A small network was shown many inputs. Here are its activations along a few directions, one row for each input.
Each table varies a few parts of the input and shows all the possible inputs, shuffled.
A made-up example of a description, with smaller parts first: one of 3 separate values, together with either a single point or one of 9 places around a ring or (one of 4 places along a line, together with one of 5 places around a ring).
Shared parts are said once, and a part with two or three values counts as separate values.

Other details of the inputs shift rows strongly along two fixed directions, in all tables alike. That doesn't count.

Rows:
R1: [-12   6  17 -15 -10   1  11   9  20  21  -5  11  -9   3   1]
R2: [-12   1  23 -20 -11  -3   6  11  19  17  -9   9  -6  -5   4]
R3: [ -2  -3   5  28  -1 -18 -10  -1  -2 -14  15  14   2  -7   6]
R4: [ 17 -11 -36  -2   9  19  -6   1 -46   1  19  -8   0   0   3]
R5: [  0   8  -5  23  12 -22 -15   2  -2 -11   0   7   4   8  20]
R6: [ -3  12  17 -19 -14   0  -6   6  26  10 -21   4  -3   6   5]
R7: [-14   1  18  -9  -8  -6  -6  -6  34   9 -14  -7  -6   6  -8]
R8: [ -9   4  29 -12   0  -3  13   0  25   6 -14   8   2  -6  -7]
R9: [  7  -4 -10 -28   9  28  22  -7 -17  10 -16 -26  -3  -2 -21]
R10: [ 24 -12 -32  -8   3  13  -1  10 -43 -18  17 -11   2  -6   3]
R11: [ 13 -15  -8 -41  -6  26  10   0 -14  10  -9 -20   0   4  -5]
R12: [  1   2   3  28   3 -14 -23  -6   2 -14  11   5   4   6  11]
R13: [ 11  -6 -11 -31   7  24  31  -6 -13   4  -9 -23  -5   1 -18]
R14: [  6 -11  -4 -22  -1  36  15 -14 -12   5  -7 -25  -4  -2 -29]
R15: [ -2  15  -9  22  -2 -11 -17  11 -10   2  12  18   0  -3  10]
R16: [-16  13  22  -5   2   7   9  -5  21  14 -16   6   1  -3 -10]
R17: [-13   4  24  -2 -10   3  14  -5  26   7  -7   6  -7   0 -14]
R18: [-11   3 -11  37  -1 -13 -14  -3   0   1  13   5  -1  -7   3]
R19: [  0  13  -8  20  -4 -14  -7  13  -5  -5  17  19  -2  -1  14]
R20: [ -2   5  -2  22   9 -27  -3   5  -7 -10   6  13   3  -7  15]
R21: [-11   1  30  -7 -10  -2   3  -5  28   6 -13   0   1   4 -10]
R22: [ 17 -26 -35   4   6   8   0  -4 -34 -18  18 -20   0  -8  -9]
R23: [ 13 -11  -6 -35   7  20  20  -4 -12   1 -18 -27   2   6 -15]
R24: [  2   4  -8  13  -2 -15 -25   2  -3  -1   7  15   2   4  28]
R25: [ -3   9  -3  28   9 -12   1  -3  -2 -11  16  19   5  -2  11]
R26: [-16   1  14  -1 -11  -1  13  -2  30  13  -8   0 -10  -2 -14]
R27: [ -5  -3  -7  27  -2 -22 -17  -2   4  -8  13   4   4  -1   9]
R28: [  0   4   1  24  10 -17 -11  -1  -1 -14   9  14  13   2  14]
R29: [ -7   6  27 -11   4   2   0  -2  30   5 -21   1   4   9  -2]
R30: [ 25 -10 -35  -8   1  13  -6   5 -41 -18  13 -14   6   1   6]
Description of these inputs: one of 5 places along a line, together with either one of 2 separate values or one of 4 places along a line.
Q: List by row number the other rows that have the place on the line of 5 in common with R15.
A: R4, R9, R14, R16, R18
Q: Which other rows does R25 become when the place on the line of 4 takes its other values? List them by row number.
A: R13, R17, R26

Rows:
R31: [  6   3 -13  14  -4 -22  -8  18 -13  -8  17  19  -1  -6  23]
R32: [ -2  13 -11  35  14  -7  -8  -6 -15  -5  16  16   7   0  10]
R33: [ -4   9 -16  32  16 -20   1   1 -14  -5  12  11   3  -4  14]
R34: [ -3   7 -16  31  11 -16 -21  -8  -6  -5   8   3   5   7  15]
R35: [ 10 -11 -22 -20  -1  40  14  -5 -28   7  10 -18  -7  -4 -23]
R36: [-36  30  44  -1 -25 -32   4  22  55  37 -19  36 -13  -8  14]
R37: [ -3  -7 -11  28  -2 -16 -27  -3  -4  -9  16   3   2  -1  13]
R38: [ 17   0 -16 -29   8  34  12   0 -29   5  -5 -14   3   5  -7]
R39: [  2  -9   5 -27  10  13  26  -6   1   3 -20 -19   1  -2 -18]
R40: [  8 -12  14 -32   0  13   6 -11  15  -4 -23 -24   4  10 -10]
R41: [  1   5  -1  34  16 -10 -11  -7 -11 -14  12  15  12  -1  10]
R42: [-23  27  48   1 -12 -33 -19  12  59  14 -27  25   0  11  21]
R43: [ -9  -3 -10  48  11 -20   6 -10  -3 -18  20   3  -1  -9 -10]
R44: [ 18 -21  -5 -26  -4  30  11  -4 -17  -9   7 -16   1  -2 -17]
R45: [-21   6  51 -36  -7   6  11 -10  59  25 -48 -12  -4   9 -21]
R46: [ -4  -6   6  21 -10 -23 -26   2  14 -11  10  11   0   3  15]
R47: [ 17 -25 -11 -30  -2  16  20   0 -17  -8   3 -20  -4  -4 -15]
R48: [ -6   2 -21  30   2 -17  -1   7 -16   1  24  13  -6 -10   9]
R49: [  8 -17 -26 -21  -5  29   2  -6 -16   8   0 -29  -9   2 -17]
R50: [-39  18  52   8 -18 -35   6  10  61  25 -17  29  -8 -10   1]
R51: [  5   3   5  28  11 -13 -11  -3  -5 -22  12  17  13   1  15]
R52: [-21   8  41 -52 -30  13   9   9  54  46 -41  -5 -14   7 -15]
R53: [ -1  -2  -5  32   1  -7 -13  -1 -14  -9  24  16   3  -7   7]
R54: [  1  14 -15  21  11 -20  -5  12 -20  -3   8  16   1  -2  24]
R55: [  7 -20 -14  -4   4  24  10 -26  -5 -10  -2 -40  -2   1 -36]
R56: [ -6   9  20 -42  -8  15   5   1  26  25 -36 -13  -6  12  -8]
R57: [ 16 -16  -5 -27  11  13  21  -5 -14 -14  -8 -21   4   1  -9]
R58: [  1  11 -16  22  -6  -4 -17  12 -22   2  23  23  -1  -5  19]
R59: [  6   0 -12  13  -9 -19 -30  11  -5  -8  13  11   3   6  25]
R60: [  7 -14 -10   1   7  34  21 -23 -14 -12   6 -28  -1  -4 -42]
R61: [ 22  -2  -7 -34   7  28   9   0 -21  -6  -6 -13   7   7  -5]
R62: [  6  11  -8  15   9 -25  -6  13 -12 -14   7  16   6   0  26]
R63: [ 21 -10 -14 -36  -7  32   8   5 -23  -1   4 -11   0  -1  -8]
Q: Changing only one part turns R57 into R51. The same change can be made to R47. Which row results?
A: R44
Q: Describe the family of inputs behind these rows.
A: one of 3 separate values, together with either a single point or (one of 2 separate values, together with one of 5 places around a ring)
Q: Which other rows does R56 become when the choice among 3 separate values takes its other values? List them by row number.
A: R38, R54
Q: Which other rows does R63 become when the choice among 2 separate values takes its other values? List them by row number.
A: R61
Q: List by row number the other rows that have the choice among 3 separate values in common with R49.
A: R34, R37, R40, R42, R45, R46, R52, R55, R56, R59

Rows:
R64: [ 19 -10 -34  10  11  19 -12 -11 -41 -13  18 -12   7   3   2]
R65: [  6 -19   7 -24  -4  23   8 -17  14  -5 -11 -26   0   7 -23]
R66: [ 26  -6 -32  -1  16  12   0  -1 -44 -20  16  -4   8   3  12]
R67: [ 12  -9 -36  18  10  18   1  -9 -42  -9  25 -10   0  -4 -10]
R68: [  0  11   2  31  12 -26 -22   2   1 -17   3  14  11   5  21]
R69: [-20  22  35 -11 -15  -6  -2   9  41  26 -18  22  -5   3   8]
R70: [  2  -5  -1 -35  -2  24  15   2  -3  19 -12 -13  -7   1 -10]
R71: [ -4  -1   4  31   3 -34 -14   5   1 -15  14  19   5  -5  22]
R72: [  6  -8   6 -31  -7  27   3  -6   4   7 -13 -17  -1   3 -18]
R73: [-25  11  34 -12 -20 -16  -2  15  42  28 -15  21  -7  -2   8]
R74: [ 13 -10   7 -38  -1  14   9  -1   4  -2 -21 -22  -1   8  -9]
R75: [  0   1  -6 -29  -4  26  19   2  -2  20 -12 -13 -10  -2 -16]
R76: [-25  15  42   1   1 -14  11  -3  42  17 -24  14   1   0  -3]
R77: [ 15  -7 -34  16  22  11   8 -12 -41 -17  13 -15   7  -3  -5]
R78: [ 10   3   2 -40   7  19  15   1  -1   7 -22 -15  -1  11  -5]
R79: [ -3  13  -7  22  -7 -27 -31  16  -1  -1  11  20   2   5  33]
R80: [  1 -14   2 -28 -16  22  16   0   2  10  -3 -15 -12  -4 -25]
R81: [-10  10  -4  33 -11 -23 -13  17  -2   1  24  30  -4  -8  17]
R82: [-27  12  32   0 -23 -16  -1   6  46  23 -16  13 -12  -5  -4]
R83: [ 21 -10 -38   3  10   5   5   4 -43 -17  18  -8   4  -6   5]
R84: [ 21 -10 -34   1  20   8   5  -1 -45 -15  17  -6   6   0   9]
R85: [  1  -6  -6 -34 -12  22  15   7  -1  18 -11 -14  -9  -4 -15]
R86: [ 12 -14  11 -37  -5  18  14  -2   3  -4 -14 -16   1   2 -11]
R87: [ 15 -12 -40  15   9  13  -8  -7 -40 -13  20 -16   1  -5  -7]
R88: [-28  14  36   2  -8 -10   1  -3  42  27 -19  13  -5   1  -4]
R89: [  6  -4  10 -27   7  25  18 -11   1   2 -19 -16   4   5 -16]
R90: [ 19  -6 -38   9  15  15 -16  -9 -40 -11  12 -19   6   9   4]
R91: [-19  13  36 -10 -21 -18 -14   8  48  20 -22  10  -8   7   7]
R92: [ -8  11   1  40  10 -26  -9  -1   1 -13   9  17   6  -7  11]
R93: [ 16  -9 -29  16  20  13  12 -10 -42 -19  20 -11   6  -4  -8]
R94: [  5   0   4 -30   3  23  32   1  -3   9  -8  -8  -5  -3 -19]
R95: [ -8   9   6  41   7 -25  -5   2   1 -15  17  21   5  -8   7]
R96: [  1 -12   3 -29  -3  23   7  -6   3  11 -12 -20  -3  -1 -21]
R97: [  1  -1  -1 -28  -6  29  23   4  -3  18  -6  -8 -11  -3 -20]
R98: [ -3  -1  -3 -19  -1  27  17 -11   1  18 -14 -20  -7  -1 -26]
R99: [ 14 -22 -38  21  11   8  -3 -18 -31 -25  22 -25   2   0 -11]
R100: [-23  12  39  -2 -13 -22  10   5  46  13 -20  14  -6  -5  -3]
R101: [ -6   4   5  36  -1 -30  -6   6   1 -16  20  22   1  -8  13]
R102: [ -2   2  -1  29 -11 -24 -30   5   2  -9  18  21   2   0  24]
R103: [  7   0   6 -28  11  21  14  -9   1   4 -26 -21   3  11 -14]
R104: [  2  10   2  21  -1 -27 -16  12  -1 -12  13  27   8  -1  29]
R105: [ -9  -7  -1  43   4 -28 -19 -10  11 -16  17   8   4   1  10]
R106: [-19   7  37   2 -10 -16  -7  -7  58   9 -24   1  -2  12  -5]
R107: [  3 -19   2 -34 -12  18   7  -1   3  11  -9 -19  -8  -1 -15]
R108: [-12   9   0  42  -3 -20 -16   2   1  -5  21  21  -1  -7   6]
R109: [  9  -8   1 -43 -15  25   6   7  -1  12 -10 -11  -4   2  -6]
R110: [  6   3  -3 -39  -2  25   6   3  -1  17 -18 -17  -5  10  -5]
R111: [-18  15  47  -5  -6 -13   1   1  46   7 -24  16   4   1  -1]
R112: [ 23 -11 -38   7  11  12 -22  -5 -40 -17  14 -19   6   7   5]
R113: [ -7  18  -4  32   9 -25  -2   6  -3  -3  11  24   2  -5  20]
R114: [-13  -1   0  48   0 -24 -11  -9  10 -17  24  11   0  -3   1]
R115: [ -4   6   1  24   3 -33 -12  12  -2  -8  14  26   6  -4  27]
R116: [ -6   4   5  35  11 -28 -13   0   1 -15  10  17   9  -4  16]
R117: [ 12  -3   2 -45  -1  15  11   6  -1   4 -20 -16   0   8  -3]
R118: [ -5  11   2  31  -1 -29  -3  14  -2  -8  20  29   2  -8  18]
Q: Describe the family of inputs behind these rows.
A: one of 5 places along a line, together with either a single point or (one of 2 separate values, together with one of 5 places around a ring)
Q: Changing only the place on the line of 5 turns R75 into R70. The same change can be made to R98. Which row results?
A: R88
Q: Which other rows does R71 become when the choice among 2 separate values takes its other values? List them by row number.
A: R107
